A = [148 122 156 155]
A[0] = 148
A[-2] = 156
A[3] = 155

grid =
[[111 130 158 127 128 151 149 133]
 [126 127 158 127 126 130 130 128]
 [127 126 158 127 127 132 128 128]]
Rows and columns are counted from 0.
(0, 0) = 111
(1, 7) = 128
(2, 5) = 132
(0, 6) = 149
(1, 4) = 126
(0, 1) = 130
(2, 6) = 128
(2, 3) = 127
(1, 6) = 130

B =
[[135 138 116 129 104 109 123 145 113 135 132 119 147]
 [135 117 116 130 139 144 132 130 115 124 132 139 138]
 [144 122 132 126 122 137 123 130 122 119 118 150 127]
 [128 134 115 127 137 130 133 128 131 108 124 122 117]
 [127 121 124 140 150 142 116 137 150 116 119 126 132]
 [132 137 144 130 135 138 123 108 132 116 114 141 130]]
Indices start at 0.
(0, 0) => 135
(5, 2) => 144
(5, 4) => 135
(5, 5) => 138
(1, 4) => 139
(0, 2) => 116
(4, 11) => 126
(3, 9) => 108
(2, 10) => 118
(2, 7) => 130
(4, 8) => 150
(2, 0) => 144
(0, 4) => 104
(4, 9) => 116
(0, 6) => 123
(3, 12) => 117
(0, 11) => 119
(2, 8) => 122
(3, 1) => 134
(2, 3) => 126
(4, 3) => 140
(2, 2) => 132
(3, 4) => 137
(1, 9) => 124
(4, 1) => 121

data = 125,107,102,115,132,113,140,148,125,134,113,149
data[0]	125
data[9]	134
data[11]	149
data[2]	102

X = [118 155 128 112 138 128]
X[-6] = 118
X[1] = 155
X[3] = 112

arr =
[[136 131 128 134 135 107 138]
 [129 128 127 129 129 128 128]
 [132 121 120 146 123 125 123]
 [126 129 125 126 126 128 128]
 [126 129 126 127 130 128 129]
 [133 128 133 128 132 126 131]
 [125 132 124 131 133 126 133]
 [127 127 125 125 127 129 126]]
arr[-8, -7]	136
arr[-7, 0]	129
arr[7, -4]	125
arr[3, -2]	128
arr[:, -7]	[136, 129, 132, 126, 126, 133, 125, 127]
arr[-3, -1]	131
arr[5, -7]	133
arr[3]	[126, 129, 125, 126, 126, 128, 128]
arr[3, 3]	126
arr[1]	[129, 128, 127, 129, 129, 128, 128]
arr[0, -4]	134
arr[-3, -6]	128
arr[-7, -6]	128
arr[-5, -7]	126
arr[-1, 0]	127
arr[:, -6]	[131, 128, 121, 129, 129, 128, 132, 127]
arr[2, 2]	120
arr[-3, -5]	133
arr[:, 3]	[134, 129, 146, 126, 127, 128, 131, 125]
arr[-1, -1]	126
arr[:, -2]	[107, 128, 125, 128, 128, 126, 126, 129]

x = [[133, 148, 115, 132, 136, 124, 141, 132, 129], [108, 139, 127, 126, 117, 133, 122, 139, 137], [135, 130, 130, 129, 132, 116, 122, 149, 115], [137, 107, 129, 129, 131, 124, 117, 113, 136], [124, 114, 131, 133, 120, 134, 121, 106, 130], [129, 126, 128, 136, 111, 141, 145, 120, 124], [121, 143, 133, 126, 111, 132, 138, 141, 126], [127, 135, 117, 145, 123, 133, 142, 132, 116], [137, 130, 141, 135, 118, 137, 121, 138, 145]]
x[0,0]: 133
x[:, 3]: [132, 126, 129, 129, 133, 136, 126, 145, 135]
x[4,8]: 130
x[8]: [137, 130, 141, 135, 118, 137, 121, 138, 145]
x[5,2]: 128
x[7]: [127, 135, 117, 145, 123, 133, 142, 132, 116]
x[5]: [129, 126, 128, 136, 111, 141, 145, 120, 124]
x[1,0]: 108
x[:, 1]: [148, 139, 130, 107, 114, 126, 143, 135, 130]
x[0,6]: 141
x[6,5]: 132
x[8,1]: 130
x[8,0]: 137
x[2,1]: 130
x[1,2]: 127
x[0,4]: 136
x[0]: [133, 148, 115, 132, 136, 124, 141, 132, 129]
x[7,5]: 133
x[3,1]: 107
x[1,4]: 117
x[2,4]: 132
x[:, 6]: [141, 122, 122, 117, 121, 145, 138, 142, 121]
x[0,2]: 115
x[3,2]: 129
x[0,7]: 132
x[5,0]: 129
x[1,7]: 139
x[1]: [108, 139, 127, 126, 117, 133, 122, 139, 137]
x[8,8]: 145
x[3,3]: 129
x[5,4]: 111
x[4,6]: 121

W =
[[136 126 113 124 135 127 116 124 124 120 141 123]
 [137 122 125 132 123 137 130 121 127 140 122 128]
 [126 135 127 124 123 121 113 125 138 138 136 134]
 [138 138 132 138 124 113 134 127 139 138 133 118]
 [119 138 112 117 136 118 118 130 117 113 132 119]
 [135 133 140 141 121 145 129 130 124 127 108 132]
 [116 130 133 122 124 123 110 123 133 135 127 126]
 [121 132 142 124 137 141 131 122 119 128 130 126]
 [133 112 112 129 122 133 132 119 128 113 119 130]
 [134 140 143 124 123 123 129 134 126 121 142 126]
 [126 147 134 136 135 141 133 133 119 125 133 128]
 [120 130 124 127 114 119 121 111 139 114 117 116]
 [130 129 139 129 139 138 122 124 113 106 117 126]]
W[0,0]	136
W[-6,-10]	142
W[0,3]	124
W[:, 2]	[113, 125, 127, 132, 112, 140, 133, 142, 112, 143, 134, 124, 139]
W[-8,8]	124
W[1,2]	125
W[11,-10]	124
W[11,-6]	121
W[-7,-12]	116
W[7,4]	137
W[:, 1]	[126, 122, 135, 138, 138, 133, 130, 132, 112, 140, 147, 130, 129]
W[-11,0]	126
W[-11,-3]	138
W[:, 0]	[136, 137, 126, 138, 119, 135, 116, 121, 133, 134, 126, 120, 130]
W[-12,-8]	123
W[-6]	[121, 132, 142, 124, 137, 141, 131, 122, 119, 128, 130, 126]
W[:, 4]	[135, 123, 123, 124, 136, 121, 124, 137, 122, 123, 135, 114, 139]
W[5,9]	127
W[0,-6]	116
W[12,-11]	129
W[-8]	[135, 133, 140, 141, 121, 145, 129, 130, 124, 127, 108, 132]
W[:, 8]	[124, 127, 138, 139, 117, 124, 133, 119, 128, 126, 119, 139, 113]
W[-12,-4]	127
W[-2,-9]	127
W[0,7]	124
W[3,6]	134
W[-3,7]	133
W[10]	[126, 147, 134, 136, 135, 141, 133, 133, 119, 125, 133, 128]
W[-5,-6]	132
W[-5]	[133, 112, 112, 129, 122, 133, 132, 119, 128, 113, 119, 130]
W[3,3]	138
W[-9,10]	132
W[-9,-8]	136
W[1,-5]	121
W[2,-2]	136
W[-8,-1]	132

a = [149 110 114 141 140 111 111 120 110 145 113]
a[0] -> 149
a[4] -> 140
a[8] -> 110

m = [128, 124, 124, 128, 134, 123, 123, 123, 104, 126, 131, 127, 132]
m[-13] => 128
m[3] => 128
m[5] => 123
m[12] => 132
m[1] => 124
m[6] => 123

M = [146 119 131 141 127 147 130 119 119 116 106 131 147 131 156]
M[0] => 146
M[7] => 119
M[11] => 131
M[8] => 119
M[2] => 131
M[13] => 131
